Small tables with named rows and columns. After each table, cells are looked up by row and column.

menik
cols = bomipa, lub, sib, tunegel, soz, nilaz, katemak, duf, punagu
nul: [91, 164, 193, 58, 164, 165, 44, 93, 5]
bokun: [39, 111, 155, 93, 101, 166, 44, 136, 73]
sug: [24, 133, 163, 121, 109, 156, 53, 130, 100]
fede: [142, 128, 132, 62, 144, 114, 90, 80, 37]
domot: [91, 174, 195, 64, 168, 164, 55, 92, 11]
zizabod: [90, 129, 126, 119, 122, 103, 95, 95, 108]
muguk: [111, 188, 179, 62, 162, 174, 105, 98, 15]
pap: [68, 142, 140, 131, 125, 111, 89, 99, 117]
kube: [67, 145, 164, 62, 113, 205, 89, 143, 32]
badumu: [121, 130, 150, 70, 151, 113, 58, 77, 37]
defol: [76, 163, 169, 62, 123, 207, 106, 138, 28]

katemak of nul = 44
katemak of domot = 55
soz of sug = 109
katemak of badumu = 58
tunegel of pap = 131
soz of muguk = 162

tegisom
|  | zosum | tiga | marari | bik | sot | zil | dipesob | fili | nur |
|---|---|---|---|---|---|---|---|---|---|
| vodubek | -1.061 | -0.440 | -0.304 | -1.446 | -1.693 | -0.391 | 2.778 | 2.365 | 1.640 |
| vefi | -1.515 | -0.551 | -0.655 | 1.138 | 4.559 | 0.076 | -0.433 | 2.503 | 1.717 |
| gofuz | 1.738 | -0.343 | 1.764 | 2.735 | 1.368 | 2.719 | 1.569 | 2.104 | 0.183 |
| gaf | -2.858 | 7.894 | -2.156 | -0.014 | -0.978 | -7.299 | 0.519 | 2.523 | 3.720 |
| pom | 2.886 | 1.391 | 6.210 | 2.166 | 2.303 | 2.560 | 2.034 | 1.181 | 0.660 |
| sil | -0.128 | -2.404 | 1.127 | 3.122 | -2.444 | 2.129 | -0.044 | 1.216 | -1.342 |
| zikifo | -6.521 | 0.156 | 2.537 | 1.804 | 2.430 | -1.979 | 2.207 | -1.053 | -0.655 |
| fufugam | 1.356 | 1.607 | 2.018 | 1.372 | 1.221 | -0.806 | 0.240 | 3.850 | 3.066 |
| lagig | 0.495 | -2.198 | 0.167 | -2.252 | 0.882 | -0.499 | 2.094 | 4.786 | 3.053 |
| vizagez | 1.421 | 1.963 | -0.431 | 3.718 | 0.245 | 0.430 | 2.367 | 1.596 | 1.210 |
| vepa | 0.749 | -1.477 | -2.398 | 2.975 | -4.390 | -0.418 | 3.745 | -3.149 | -2.179 |
| loke | 0.182 | 2.284 | 4.442 | 3.571 | 0.540 | 1.754 | -0.574 | 3.542 | 1.884 |

What is the zil of sil in tegisom? 2.129
What is the fili of zikifo in tegisom? -1.053
What is the tiga of gofuz in tegisom? -0.343
What is the zil of vepa in tegisom? -0.418
What is the marari of vepa in tegisom? -2.398
What is the zosum of loke in tegisom? 0.182

